A small network was shown many inputs. Here are its activations along a few directions, one row for each input.
Each table varies a few parts of the input and shows all the possible inputs, shuffled.
A made-up example of a description, with smaller parts first: one of 3 separate values, together with either a single point or one of 11 places along a line or (one of 5 places around a ring, together with one of 6 places along a line).
Shared parts are said once, and a part with two or three values counts as separate values.

Rows:
r1: -8  -16  -15  -30  -19  -5  -25  3  -20  29  -20  -14  -26
r2: 6  17  21  22  3  2  -34  -21  11  -17  -13  -12  -15
r3: 1  -8  17  -5  -3  -7  6  -4  -4  10  13  19  41
r4: -21  -1  -37  8  13  28  18  36  -18  -3  12  -8  -36
r5: 18  -4  -1  -2  2  -13  30  -9  -1  -14  12  11  8
r6: 14  8  1  26  4  -9  5  0  22  -21  -4  4  -15
r7: -11  -21  -34  -10  -3  -22  6  9  -9  -13  -9  -7  -49
r8: 16  7  1  27  12  -4  -11  -20  13  -36  0  0  -17
r9: -15  8  22  -19  7  1  -10  2  20  22  -2  -9  30
r10: -21  6  -22  -8  -1  37  -10  28  -34  37  -3  -16  -6
r11: -5  -5  -38  -11  -2  38  11  21  -39  31  8  4  5
r12: 4  -24  -31  -28  -22  -6  0  -5  -28  21  -17  6  -11
r13: -11  0  19  15  21  -22  19  9  21  -16  12  7  -1
r14: -25  13  26  -6  16  0  -4  13  31  -3  -6  -10  6
r15: 11  10  14  10  -20  4  -28  -12  3  11  -9  -10  15
r16: 28  1  1  7  -11  9  -20  -37  -8  -3  -1  13  22
r17: -16  -10  -17  -18  -6  -16  -21  15  -11  4  -20  -20  -46
r18: 1  -31  -44  -15  -13  -13  18  -2  -23  -7  -10  8  -24
r19: -9  -10  -46  0  2  35  30  24  -30  6  13  10  -13
r20: -2  13  26  -1  6  -13  -6  1  9  -3  2  -22  -14
r21: -1  -9  6  3  6  -19  26  -3  8  -7  24  22  20
r22: 5  1  13  10  11  -13  21  0  10  -24  3  -4  -15
r23: -11  1  35  -5  1  -7  -14  0  7  24  7  -3  23
r24: 3  20  15  18  -8  -6  -22  -3  18  -5  -6  -14  -13
r25: 5  9  28  -14  -10  -2  -12  -7  -3  15  1  -13  9
r26: 19  11  16  8  -3  6  -45  -23  -3  0  -10  -7  13
r27: 26  1  0  5  -24  5  -6  -18  -1  7  2  11  24
r28: 26  -1  -11  23  3  -2  1  -32  -2  -30  0  16  10
r29: -14  1  12  -3  22  -3  20  15  36  -19  4  8  0
r30: 26  -1  -8  21  -7  0  16  -12  8  -16  -4  19  10
r31: -2  -3  9  -20  1  7  10  -2  11  9  4  14  43
r32: -19  7  36  7  12  -13  -9  12  17  0  4  -6  1
r33: -27  9  -20  4  13  31  -5  37  -20  18  -3  -22  -32
r34: -8  -1  -4  -8  9  -7  33  -3  20  -12  10  18  27
r35: 16  0  10  -12  -12  -3  12  -16  -12  7  5  6  26
Changing only one part turns r32 into r21. The same change can be made to r20. Which row results?
Answer: r5
What do these inputs look like to the network?
Answer: one of 5 places around a ring, together with either one of 2 separate values or one of 5 places along a line
List by row number the other rows that have the place on the ring of 5 in common with r8.
Answer: r4, r6, r7, r13, r22, r29

Rows:
r36: -17  17  -25  -10  8  32  -20  5  -19  33  1  -14  -20
r37: -35  9  -23  -2  -19  3  -17  15  -6  25  -19  -30  -25
r38: 2  15  56  22  -4  10  -20  1  -4  15  6  -1  34
r39: -26  -5  -28  -21  12  10  40  11  -14  1  13  -1  -19
r40: -1  -21  -35  1  8  -10  10  25  -4  -2  15  14  -31
r41: -9  -16  -30  -27  6  15  38  42  -4  16  -1  13  1
r42: 25  -13  16  -22  -21  -16  -21  -41  3  1  -3  27  51
r43: 14  -16  17  24  14  -23  7  -9  36  -24  15  6  9
r44: 9  -25  -41  -31  -36  -1  0  -16  -43  27  -4  6  10
r45: -14  -1  30  -1  15  -1  19  -10  33  -29  19  16  22
r46: 2  32  28  7  14  18  -32  -18  23  8  0  -12  22
r47: -19  -3  -1  -29  -9  -20  -27  16  -21  19  -9  -26  -57
r48: 30  8  -47  14  -13  19  16  20  -23  -22  7  10  -23
r49: -9  7  -1  -6  6  22  -11  29  -53  34  8  -13  -1
r50: 0  -6  24  -1  14  -12  40  -4  33  3  4  17  39
r51: -6  -13  -45  18  4  -2  22  0  -28  -20  -11  2  -28
r52: 47  26  5  30  -3  -3  10  -6  11  -44  9  21  15
r53: -13  14  34  10  -12  2  -36  -11  45  5  -26  -9  7
r54: 1  -1  54  -2  -8  -29  -27  -19  22  -4  -10  -38  -17
r55: 18  -6  11  26  25  -12  11  -30  12  -43  -13  13  9
What do these inputs look like to the network?
Answer: one of 2 separate values, together with either a single point or one of 4 places along a line or one of 5 places along a line
Change only the place on the line of 5 in r41. List by row number the other rows that result.
Answer: r39, r40, r48, r51
Start at r54 and move only the place on the line of 4, one step at a time. The first step leads to r53. Which rows follow, in order?
Answer: r46, r38

Rows:
r56: 26  -8  -42  4  -12  19  11  -8  -28  -7  2  11  -4
r57: -14  -6  -18  10  31  3  32  19  0  -12  1  2  -27
r58: -13  -5  -2  -19  -27  -3  -28  12  -13  38  5  -6  18
r59: 11  -4  -11  -16  -23  10  -38  -15  -12  16  -14  -17  -6
r60: -15  -14  -17  -10  10  8  39  32  3  6  13  17  4
r61: 37  -2  19  14  -6  -13  -9  -37  -8  -9  0  7  18
r62: 3  -17  -30  -16  -1  15  26  2  -24  6  10  13  23
r63: 18  6  20  17  8  -17  -12  -25  18  -36  -13  12  -10
r64: -1  15  34  18  30  -19  12  -8  29  -17  -5  -1  -1
r65: -32  7  12  -22  -6  4  -8  24  12  32  0  -17  4
r66: 10  -13  -23  16  8  0  10  5  -25  -26  1  6  -38
r67: -28  11  12  -9  4  3  -18  14  15  7  -1  -27  -31
r68: -7  7  -4  12  -15  13  -39  2  -3  -2  -16  -28  -30
r69: 11  12  13  0  -13  -8  1  -16  7  2  9  20  49
r70: -6  11  36  -1  11  -14  22  -2  27  2  7  7  32
Changing only one part turns r67 into r68. The same change can be made to r57. Which row results?
Answer: r66
What do these inputs look like to the network?
Answer: one of 3 separate values, together with one of 5 places around a ring
Start at r64 and move only the place on the ring of 5, one step at a time. The first step leads to r63. Which rows follow, in order?
Answer: r61, r69, r70
Change only the choice among 3 separate values in r69. List by row number the other rows that result.
Answer: r58, r62
